These are the activations of a small neural network, seen along a few directions. Each row is one input.
In each table, some parts of the input vary, and every possible input appears once, in random order.
Descriptions start from the smaller parts, as in this example, which fits no table here: one of 8 places around a ring, together with either a single point or (one of 2 separate values, together with one of 4 places along a line) or one of 9 places around a ring.
Shared parts are said once, and a part with two or three values counts as separate values.
(in the rows, 128 means zero)

A family of inputs:
r1: [144 138 163 151 142 129 154 106 147 151 136  99 117 110 160  98]
r2: [176 137 145 133 149 101 158 101 122 153 145 119 115 157 145 101]
r3: [136  84  62 122 153 152 132 146 108 150 155 137 106 151 136 136]
r4: [132 115 138 138 158 134 163 142 142 134 137 100 131 108 184 118]
r5: [119 127 143 149 121 184 103 107 166 146 132 132 101 128 129  73]
r6: [122 117 136 120  87  76 133 139 147  99  70 108 176 120  67 158]
r7: [ 89 121 111 147 136 190 107 126 149 137 127 148 115 137 149  90]
r8: [140 101 141 129 120 161 124  98 179 150 126 136 103  97 150  81]
r9: [119  92 152 135  77  78  97 128 134  79  84 100 160 124  79 173]
r10: [124 160 175 160 151 158 130 112 142 147 148 109 110 136 143 112]
r11: [123 145 129  90 108  79 136 145 142  91  83 118 187 104  63 147]
r12: [126  94  89 130 154 192 101 164 152 144 126 133 112 116 167 124]
r13: [159  92 124 120 122 132 145  85 135 158 168 137 104 127 117 105]
r14: [ 85 219 160 122  42  75 109 219 110 106 121 164 160 101 120 174]
r15: [139 119 102 123 170 123 147 140  97 152 142 136 139 174 173 147]
r16: [144 149 119  98 117 105 103 161  88  54 116 173 174  63  48 143]
r17: [109 169 190 120  57 116 107 151 103 132  48 100 104 118 102 167]
r18: [152  73  93 112 136 140 162 119 119 143 159 138 113 130 135 116]
r19: [ 93 160 133 165 156 158 140 111 121 145 135 128 132 140 166 126]
r20: [127  78 152 134  68  74  86 108 104  67 105 121 136 106  84 154]
r21: [119 155 122  76 116  76 115 153 116  97 109 139 182  68  56 126]
r22: [132 119 124 137 137 141 120  94 134 152 171 137  88 156  96 106]
r23: [145 158 148 150 163 110 141  99 125 149 151 132 101 176 128 115]
r24: [113 131 111 148 163 150 141 144 123 152 133 112 140 124 190 146]
r25: [111 115  87 137 151 147 128 107 116 151 161 153  99 162 116 121]
r26: [171 109 132 110 163 119 164 146 111 142 154 115 134 160 167 123]
r27: [123 153 125 137 178 126 138 111 110 150 149 148 118 184 150 141]
r28: [102 203  95  91  76 120  93 115 104  50 102 101 141 144 123 192]
r29: [137  80 110 125 140 166 135 136 168 133 120 140 110  94 169  99]
Describe the family of inputs behind these rows.
Answer: either one of 3 separate values or one of 6 places along a line or (one of 4 separate values, together with one of 5 places around a ring)
Which of the alternatives is r11?
Answer: one of 6 places along a line
Start at r8 and move only the place on the ring of 5, one step at a time. The first step leads to r5. Which rows follow, in order?
Answer: r7, r12, r29
Change only the choice among 4 separate values in r1. List by row number the other rows that result.
Answer: r2, r8, r13
Change only the choice among 4 separate values in r15. List by row number the other rows that result.
Answer: r3, r12, r24

A family of inputs:
r30: [155 124 112 133 188 174 161 105 141 160 167 110 106 147 202  93]
r31: [126  94  88  67  90  91  94 121 113  62  94 128 166  98  24 154]
r32: [107 168  86 100 106  56 141 182  74  86 123 143 190 136 121 200]
r33: [140  56 174 139  70 134  94 102 169 103 108 120 115  50  82  99]
r34: [159  67  93 149 206 170 163  96 141 180 165 111 106 166 199 102]
r35: [153  52  84 148 199 163 155 103 124 188 184 141  92 185 153 104]
r36: [155  93 107 142 194 174 164 100 145 169 158 105 111 156 204  94]
r37: [125  77 157 139 110 143 101 133 182 107 109 132 142  42  79  89]
r38: [121 186 107 105  98  53 110 140  79  65 117 128 186 166  69 199]
r39: [ 98 231 181 152 135  99 147 153  93 135 103 119 147 146 146 148]
r40: [130 182 130 102 128  31 152 159  91  92 114 142 204 143  89 177]
r41: [ 63 183 168 158  73 181  92 108 181 130  87 118  95 123 141 115]
r42: [ 81 158 162 149  86 190  95 165 173 145  95 124 101 109 189 121]
r43: [115  64 128 131  95 165  81 156 164  88 100 152 130  53 117  99]
r44: [160 139 111 128 181 168 150 105 132 161 175 128 105 141 185  98]
r45: [159 127  96 121 176 152 143 106 117 171 192 161  99 156 146 103]
r46: [113 213 193 154 104  77 131 133  89 127 102 100 108 156 147 161]
r47: [156  51  91 153 204 166 163  99 133 186 173 122 100 178 174 100]
r48: [ 82 243 157 155 113 120 110 127  88 107 101 112 121 165 137 176]
r49: [ 73 218 149 141 120 126 131 176  83 130 116 120 131 143 182 183]
r50: [ 96  83 142 130  81 160  69  98 169  79 100 139 129  65  69 102]
r51: [ 94 175 185 164  98 164 123 140 188 162  96 110 118 103 149  90]
r52: [155  71  89 137 187 159 151 104 117 186 190 153  95 181 142  99]
r53: [136  77  67  77  99  94 120 175 110  73  89 144 165  78  73 155]
r54: [170  62 128  77  76  75 127 126 120  75  99 119 152  91  35 148]
r55: [158 141 107 123 174 161 144 110 121 168 182 147 105 146 166  98]
r56: [149 158 148 102  88  22 138 146  82  80 118 119 170 161  84 184]
r57: [148  89 111  74 119  74 136 153 128  87  94 132 179  76  39 138]
r58: [106 154 199 163  61 148 109 110 181 156  94  94  83 109 158 104]
r59: [157 103  89 126 181 152 145 107 113 180 196 165  92 170 140 105]
Describe the family of inputs behind these rows.
Answer: either one of 10 places around a ring or (one of 4 separate values, together with one of 5 places around a ring)
Change only the place on the ring of 5 in r41. List by row number the other rows that result.
Answer: r31, r38, r48, r50

A family of inputs:
r60: [148 144 153 105  89  63 122 127 123 102 100 118 147 121  70 164]
r61: [175  13 105 133 166 143 154 119 164 148 116 107 132 104 165 107]
r62: [135 141 107  85 128  81 126 131  93  81 104 140 160 131  78 164]
r63: [ 88 144 124 127 103 127 105 173 132  79 104 136 164  92 105 162]
r64: [131 144 106 142 174 115 165 128  89 162 165 144 115 181 161 141]
r65: [128  14  92 130 114 195  85  64 160 129 149 139  79 127  95  96]
r66: [110 178 136 137 138 177 123 138 154 159 122 127 107 144 195 117]
r67: [139 147 125 150 167 113 160 110 102 161 160 125 118 194 149 126]
r68: [170  44 114 110 162 164 131 113 153 143 159 160 119  78 100  62]
r69: [133 170 181 163 151 128 137  81 127 153 152 113 112 175 162 119]
r70: [106 168 111 121 149 174 128 154 142 172 140 129 107 145 194 125]
r71: [115 144 179 136  57  80 113 134 124 104  88 119 128  84  95 140]
r72: [ 95 140 103 113 118 117 108 167 107  76 109 130 163  95 100 166]
r73: [138 139 185 118  63  70 122 126 115  89  90 127 138 117  81 151]
r74: [109 174 163 159 141 167 124 125 140 142 129 103  92 147 192 102]
r75: [159  36  95 125 142 185  98 106 159 146 150 152 100  98  71  71]
r76: [120 180 173 174 153 137 133 100 148 156 133 112  89 144 169 113]
r77: [149 139 119  94  89  62 129 127 111  93 120 107 150 130  72 158]
r78: [115 155 100 128 156 162 135 163 111 170 161 130 112 154 190 140]
r79: [171  26 105 107 166 147 165 122 164 143 157 123 136  82 130  76]
r80: [118 147  82 102 118 103 120 145  93  77 113 132 176 111  91 162]
r81: [ 93 148 164 126  65 110 105 148 139 104  75 130 152  94  98 127]
r82: [ 86 150 141 126  75 118  97 160 149  90  80 142 164  93 109 144]
r83: [127 152  84 129 156 143 153 148  90 169 161 140 127 173 176 136]
r84: [143 162 154 163 157 119 161  91 110 154 161 117 114 185 150 131]
Describe the family of inputs behind these rows.
Answer: either one of 5 places along a line or (one of 2 separate values, together with one of 10 places around a ring)
Which of the alternatives is r78?
Answer: one of 2 separate values, together with one of 10 places around a ring
Change only the choice among 2 separate values in r62. List by row number the other rows that result.
Answer: r64

A family of inputs:
r85: [133  81 160 120 100 114 102 144 154 119  93 139 158  75  69 143]
r86: [114 183 150  96 124  67 147 129  98  78 105 109 168 121  73 146]
r87: [140  95 115  89 114 102 120 165 157  79  96 140 146  88  43 123]
r88: [135 169 199 148  96 135 136 109 119 145 138  89  90 152 145 118]
r89: [150 104 130 142 145 168 110  68 168 155 155 144  99 106 123  78]
r90: [104 171  87  91 115 124 101 192 102  84 101 150 169  86 114 136]
r91: [111 167 199 126 102  64 127 134 112 103 113 124 168 121 101 155]
r92: [ 97 169 115 152 155 212 120 136 150 146 150 145 107 139 162 122]
r93: [ 90 154 134 163 125 192 115 159 136 135 150 133  85 107 177 106]
r94: [109 121  73 112 132 141 112 155 105 110 131 148 148 153 151 175]
r95: [ 87 139  91 129 166 186 133 131 122 149 141 152 104 159 164 130]
r96: [150  57  99 114 147 137 113 107 129 123 158 133 120 152  99 112]
r97: [199 131 144 141 204  93 189 122 112 184 125 117 123 175 186 133]
r98: [ 95 129  76 103 152 169 126 144  88 135 153 140 122 155 154 138]
r99: [138  80 164 151 119 163 109  84 167 135 126 137  87  92 138  84]
r100: [140 153 127 123 121  59 146 115  93  89 133 125 157 136  98 181]
r101: [100 162 132 120 105 137  89 187 121  93  88 150 175  91 145 159]
r102: [145 143 112 137 132  68 137 104  94 113 131 117 144 175 106 175]
r103: [ 82 158 131 157 108 166  92 158 153 133 112  97 115 101 178 127]
r104: [190  44 114 126 194 125 171 113 158 160 159 125 147 141 183  84]
r105: [126 111  90 128 209 162 203 168 131 186 166 125 137 131 218 119]
r106: [116 143  68  87 111 131 127 165  98  88 121 151 153 108 145 175]
r107: [116 173 182 141  73  92 155 113 129 119  95 102 139 142 116 126]
r108: [141 153 145 138 148 118 145  95  96 153 143 121  95 192 123 124]
r109: [122 178 191 146  80  94 122 114 151 149 118  76 113 142 138 128]
r110: [161  68  96  85 108 115 142 139 128  87 128 136 138 104  71 148]
r111: [158  50  90 106 123 110 118 121 124 121 151 136 132 134  84 132]
r112: [142 150 118 129 149 100 142  99  68 140 151 110 119 181 106 138]
r113: [146  70 110 132 156 143 114  76 147 151 155 156 105 138 118  88]
r114: [124  76 150 153  88 124 115 123 173 126  81 131 124  89  91 101]
r115: [149 190 165 139 127 126 134 100 126 170 163 122  91 165 128 106]
r116: [123  88 156 147 103 136  99  89 180 153 100 102 110  76 122 100]
r117: [ 91 163 112 151  91 151 112 168 136 114  93 139 137  97 156 113]
Describe the family of inputs behind these rows.
Answer: one of 3 separate values, together with either a single point or one of 10 places around a ring
Changing only the choice among 3 separate values turns r96 into r98. The same change can be made to r85. Which row results?
Answer: r101
Change only the choice among 3 separate values in r106. List by row number the other rows that result.
Answer: r100, r110
Change only the choice among 3 separate values in r99. List by row number the other rows that result.
Answer: r88, r93
